A small network was shown many inputs. Here are its activations along a few directions, one row for each input.
In each table, some parts of the input vary, and every possible input appears once, in random order.
Descriptions start from the smaller parts, as in this example, which fits no table here: one of 4 places along a line, together with either a single point or one of 9 places along a line or (one of 3 separate values, together with one of 8 places around a ring).
Shared parts are said once, and a part with two or three values counts as separate values.
(in the rows, 128 means zero)

Other details of the inputs shift rows strongly along two fixed directions, in all tables alike. That doesn't count.

A family of inputs:
r1: [122 117 116 112 110 135 136 117 113 136 151 107 109 129 130]
r2: [ 77  74 105  68 121 138 122 114 106 113  79  57 116  96  98]
r3: [168 158 224 116  93 178 119 125 137  65 206 153 164 164 133]
r4: [127 119 157 126 127 130 137 121  90 141 124 120 157 120  94]
r5: [119  71  71 105 122 130 151 124 119 147 108  86 126 124 126]
r6: [109 100  90  92 124 117 146 103 124 121 136  83 124  97 147]
r7: [140 163 114 202 170  71 106 144 161 188  80 217  95 136 148]
r8: [126 146 112 184 148  90 126 145 138 185 108 187  91 142 138]
r9: [109  79  87  71 119 143 139 118 134  96 106  58 139  92 136]
r10: [ 94  89 107  98 114 135 130 127 101 138 107  82 109 118 107]
r11: [124 135 125 152 128 117 126 138 126 163 117 153  94 139 125]
r12: [109 102  92 104 117 134 141 126 104 134 133  90 112 126 125]
r13: [153 158  93 179 154  78 136 132 155 165 132 182 110 131 177]
r14: [127 125 136 174 145 122 158 113 102 142 129 163 134 150 143]
r15: [108  95 132  94 110 116 126 106 114 151 117  93 114 112 118]
r16: [ 87 132 147 131 140 134 137 116  78 135 128  90 134 123 100]
r17: [187 155 194  96  73 182  83 166 176  88 185 153 143 179 104]
r18: [106  98 152 116 142 134 139  96 115  90  92 113 151 113 125]
r19: [161 175  92 222 186  79 156 142 131 169 110 206 148 124 161]
r20: [178 140 194 103  64 185  98 167 144 127 195 149 129 193  94]
r21: [173 166 196  96  71 186  85 163 168  86 186 149 139 173 109]
r22: [124  98  82  99 116 137 150 125 129 120 127  86 130 119 144]
r23: [148 159 167 105  98 157  93 156 152  92 158 140 124 151 114]
r24: [ 90 130 109 130 161 121 143 104 105 100 118  77 150  85 136]
r25: [140 150 185 105  95 148  91 139 144 119 162 150 117 151 103]
r26: [172 174 196  94  83 166  94 144 164  85 223 149 134 154 132]
r27: [102  94 130 114 146 115 137 102  97 128  73  95 159  87  92]
r28: [120 197 116 231 199  84 124 146 139 151  85 195 123 128 145]
r29: [132 166 105 206 170  88 113 153 154 179  74 212  86 138 141]
r30: [ 95  82  99  78 113 127 145  96 103 132 136  67 118 102 123]
r31: [165 175 212  93  78 164  83 146 166  86 199 153 129 159 112]
r32: [170 151  61 205 166  93 145 169 169 176 108 203 112 156 173]
r33: [104  73  85  81 105 146 149 116 105 131 121  62 126 116 122]
r34: [110 162 121 179 157 116 145 125  92 149 146 134 130 137 128]
r35: [112  90 114  83 142 127 150  93 103  93 107  63 181  65 121]
r36: [138 164 110 181 159  95 113 148 164 144  89 189  99 128 150]
r37: [116 109 128 116 150 114 136 105 116 109  82 101 168  82 108]
r38: [146 152  99 170 163  80 123 132 168 149 115 178 114 113 174]
r39: [131  95 126 104 112 143 111 141 144 129 100 114 127 139 100]
r40: [117  98 125 105 128 129 156 101  79 130 130  82 165 101 108]
r41: [138 145  86 151 135 117 138 146 138 133 140 145 111 137 153]
r42: [154 149 240 123  86 182 118 129 107 108 196 163 144 189 102]
r43: [145 159 104 230 186  89 164 131 132 155 107 217 128 149 181]
r44: [175 179 185 100  80 181  93 163 157  78 217 147 132 165 127]
r45: [157 203 202 129 100 175 117 137 114  89 241 131 155 169 121]
r46: [106  98 113  91 136 101 119 100 142 119  86  92 126  85 133]
r47: [ 98  91 162 118 134 139 135  96 100 110  91 112 143 122 109]
r48: [ 74 120 137 123 148 127 127 105  88 118  95  77 138 100  96]
r49: [116 109  94  98 124 126 147 109 123 118 136  87 118 107 146]
r50: [137 132 109 148 131  98 132 120 130 168 140 150 109 131 149]
r51: [109 105  91  99 140 118 137 111 134 108 107  89 120  87 148]
r52: [128  82  76  98 135 126 139 130 150 113  96  88 139 105 141]
r53: [103  81 105  99 109 139 137 129 112 145  98  85 117 123 111]
r54: [134 144 104 183 147 110 114 163 155 166  76 187 104 148 131]
Description of these inputs: one of 6 places around a ring, together with either one of 3 separate values or one of 6 places along a line.
Changing only the place on the ring of 6 turns r37 into r19. The same change can be made to r46. Which row results? -> r13
Changing only the place on the ring of 6 turns r45 into r16. The same change can be made to r6. Which row results? -> r8
Which other rows agree with r33 in the place on the ring of 6? List them by row number. -> r1, r5, r12, r14, r30, r34, r40, r50
A walk changes only the place on the ring of 6. It starts at r49 and steps to r1. List the rest of the walk in order. -> r11, r29, r36, r51
Change only the choice among 3 separate values in r37. List by row number the other rows that result. -> r18, r28
A walk changes only the place on the line of 6. It starts at r38 and steps to r26. List the rest of the walk in order. -> r51, r44, r9, r52

A family of inputs:
r55: [ 97 132  88 196 199  88 179 100  82 140  86 130 156  96 150]
r56: [186 188 209 134  76 169  90 167 152 127 216 190 121 198 108]
r57: [ 94 145 114 215 214  67 158  99  92 157  57 164 149  94 141]
r58: [124  91 184  21  57 188  98 119 128  75 162  60 139 129  81]
r59: [170 182 150 198 132 122  99 180 162 173 133 229  98 183 128]
r60: [108  88  38 144 165  87 174 108 121 151  87 106 121  94 172]
r61: [142 147  95 155 149 105 126 143 161 137 116 159 111 123 158]
r62: [141 112 195  22  50 196  97 123 133  66 196  62 142 138  92]
r63: [168 168 186 150  94 153 101 161 143 147 176 193 109 189 115]
r64: [ 74  94 144  94 154 123 162  57  65  85 112  43 180  63 118]
r65: [ 90 139 121 216 210  71 153 100  91 165  46 168 146 100 128]
r66: [ 86  72  57 107 152 100 147 106 118 139  68  72 116  81 137]
r67: [123 173 175 223 183  98 130 124 102 161  88 206 145 140 114]
r68: [129  88 127  44  84 166 143 105 112  84 182  48 151 115 124]
r69: [152 111 176  29  54 195 118 121 131  61 222  59 158 139 115]
r70: [ 94 119 203 103 115 165 129 100  63 103 135  84 163 126  72]
r71: [ 45  81  73 152 201  82 179  74  58 140  35  65 148  58 125]
r72: [118 129  48 184 179  72 157 125 136 168  91 156 102 108 179]
r73: [ 81  65  72 108 142 107 142 111 108 156  46  80 110  92 115]
r74: [171 170 184 149  95 152  97 166 145 146 173 192 112 187 108]
r75: [165 226 244 197 123 158 105 154 111 128 198 217 150 193  97]
r76: [ 96  60 136  44  91 155 113 111 117 104  93  55 127 105  87]
r77: [ 92  84  51 129 162  89 142 117 133 148  51  98 110  91 143]
r78: [170 180 154 190 126 126  92 180 170 166 127 227 100 188 125]
r79: [187 185 214 128  76 173  78 172 169 116 198 192 118 194 105]
r80: [151 141 193  76  64 180  99 143 133 106 193 116 130 161  94]
r81: [139 144 116 163 137 114 111 155 158 156 104 174 105 150 130]
r82: [136 124  56 167 164  93 147 139 156 149  93 151 119 120 169]
r83: [172 188 144 198 134 118 102 177 166 167 144 227 100 179 136]
r84: [158 139 214  42  45 199  92 137 137  73 228  90 142 160  97]
r85: [152 163 110 162 140 111 123 151 159 138 145 172 114 139 160]
r86: [ 96  67 105  28  97 153 138  91 111  81 144  13 140  81 123]
r87: [133 158 170 167 158 122 152 103  96 107 150 146 177 120 136]
r88: [ 98  51  86  33 104 150 154  89 107  85 132  11 149  80 128]
r89: [121 134  45 180 177  75 150 134 143 165  83 156 105 104 173]
r90: [153 163 107 160 139 113 119 152 166 137 138 171 113 142 158]
r91: [125 108  49 153 168  90 152 130 149 145  77 134 119 101 166]
r92: [152 132 179  46  65 180 101 128 147  65 201  90 143 134 116]
r93: [133 150  52 200 182  70 149 140 147 174  95 180 102 118 177]
r94: [115 120  83 173 157  92 140 133 131 176  84 159  99 128 144]
r95: [135 141 110 185 151 101 116 159 149 177  82 192  99 149 131]
r96: [ 83 103 176  57 111 167 150  69  56  61 166  19 181  88  98]
r97: [122 130  73 169 160  89 138 138 139 165  86 153 105 117 151]
r98: [127  83 124  41  89 161 131 109 132  74 150  55 150 104 125]
r99: [ 83  40  58  42 119 132 167  83 100  99 103   6 145  65 134]
r100: [185 179 219 128  74 176  75 176 165 122 187 194 116 198  97]
r101: [191 195 202 133  79 166  93 166 154 119 229 187 124 193 121]
r102: [ 90  84  53 134 162  87 157 106 114 157  71 100 108  92 150]
r103: [157 169 139 179 132 119 106 168 160 160 132 204 104 168 133]
r104: [ 92  63 102  51 111 135 128 101 121  98  93  46 129  84 114]
Describe the family of inputs behind these rows. -> one of 5 places along a line, together with either one of 2 separate values or one of 8 places along a line
Changing only the place on the line of 5 turns r80 into r73. The same change can be made to r58. Which row results? -> r76
Changing only the place on the line of 5 turns r61 into r100. The same change can be made to r85. Which row results? -> r95
A walk changes only the place on the line of 8. It starts at r98 and steps to r91. List the rest of the walk in order. -> r82, r69, r88, r99, r68, r60
Change only the place on the line of 5 in r83. List by row number the other rows that result. -> r59, r66, r86, r88
Change only the choice among 2 separate values in r70. List by row number the other rows that result. -> r67

A family of inputs:
r105: [123 118  69 145 148  98 136 136 145 155  99 138 102 117 153]
r106: [143 116 157  66  77 171 118 127 129  94 179  87 140 140 113]
r107: [113 108 160  79 104 156 132 104 101  94 154  74 151 117 107]
r108: [ 97  96  79 143 160  92 136 120 127 157  56 124 109 102 131]
r109: [ 99  85 103  82 117 132 133 110 119 120 110  71 119 104 120]
r110: [151 169 136 190 152 109 134 139 133 150 135 193 128 146 147]
r111: [159 184 148 198 151 112 125 147 140 151 149 205 126 158 145]
r112: [114 124 120 140 145 116 141 115 113 134 117 122 136 116 132]
r113: [102  81 101  85 120 135 141 109 115 116 106  69 132 104 121]
r114: [106 104  85 141 152 100 134 126 129 154  75 125 109 108 135]
r115: [122 126 180  84  97 166 119 114 104  93 166  89 150 130  99]
r116: [158 171 120 173 150 107 116 152 169 132 127 189 121 137 158]
r117: [ 96 110  85 157 172  93 153 112 109 148  71 120 129  97 138]
r118: [130 119  64 160 158  95 144 139 145 155  93 148 112 118 156]
r119: [184 190 179 174 113 144 101 172 160 138 174 214 122 185 130]
r120: [125 147 145 148 139 125 126 127 118 132 125 141 134 130 120]
r121: [121  96 158  68  94 160 119 115 118  99 136  81 144 123  99]
r122: [119 102 116  81 102 140 125 120 128 118 138  84 121 120 124]
r123: [171 185 228 119  82 180  98 147 130  94 222 160 147 180 105]
Describe the family of inputs behind these rows. -> either a single point or one of 8 places along a line or (one of 2 separate values, together with one of 5 places along a line)
Change only the choice among 2 separate values in r109. List by row number the other rows that result. -> r113
A walk changes only the place on the line of 8. It starts at r110 and steps to r111. List the rest of the walk in order. -> r112, r107, r117, r123, r115, r120

A family of inputs:
r124: [168 141 152  78  73 167 109 145 156  94 206 119 127 150 137]
r125: [131 123 143 117 121 139 146 107 112 107 168 113 145 130 142]
r126: [ 91 102 181  85 111 165 130 100  74  99 129  64 160 117  78]
r127: [118  83 153  37  69 170 101 126 131 101 139  66 120 126  94]
r128: [121 141 141  97  85 151  93 151 138 141 159 113  85 154 104]
r129: [150 162 202 154 110 148 109 141 126 136 165 184 125 177 112]
r130: [154 173 144 216 152  95 121 152 138 191 112 232 102 166 135]
r131: [137 181 123 207 178 107 153 138 110 139 135 173 152 132 146]
r132: [129 101  86 144 143 109 123 146 154 155  58 152 108 124 127]
r133: [136 115 190  85  80 160 113 119 109 129 168 113 135 149  88]
r134: [142 155 122  94  86 152 112 145 145 119 206 103 100 148 137]
r135: [117  46 112  57 102 159 128 125 136  99  73  64 150 114  97]
r136: [163 202 194 212 137 130 109 160 132 155 150 236 123 188 117]
r137: [171 159 155 141 110 135 131 133 132 136 197 164 137 157 142]
r138: [ 89  93  93 117 154 114 169  87  86 113 106  74 151  88 140]
r139: [ 94  71  66  51 110 130 142 103 119 107 129  30 114  87 137]
r140: [178 134 155  80  77 173 116 146 162  86 194 125 143 151 133]
r141: [ 96 136 145 120 158  99  97 107 145 105  71 121 128  80 119]
r142: [137 182 146 144 158 101 107 119 165  91 136 154 138  97 159]
r143: [ 92  98  54 144 156  86 127 136 137 178  51 125  77 109 133]
r144: [125  65  29 129 164 103 165 126 151 126  50 103 144  93 161]
r145: [136 172 120 202 175 108 152 132 111 139 132 170 148 133 151]
r146: [ 95 135 124 184 176 106 142 125  91 152  72 140 141 115 106]
r147: [104 102  42 176 187  63 176 101 112 174  67 135 119  88 174]
Describe the family of inputs behind these rows. -> one of 2 separate values, together with either a single point or one of 5 places along a line or one of 6 places along a line
Changing only the choice among 2 separate values turns r128 into r134. The same change can be made to r136. Which row results? -> r138
A walk changes only the place on the line of 5. It starts at r134 and steps to r139. List the rest of the walk in order. -> r124, r140, r144
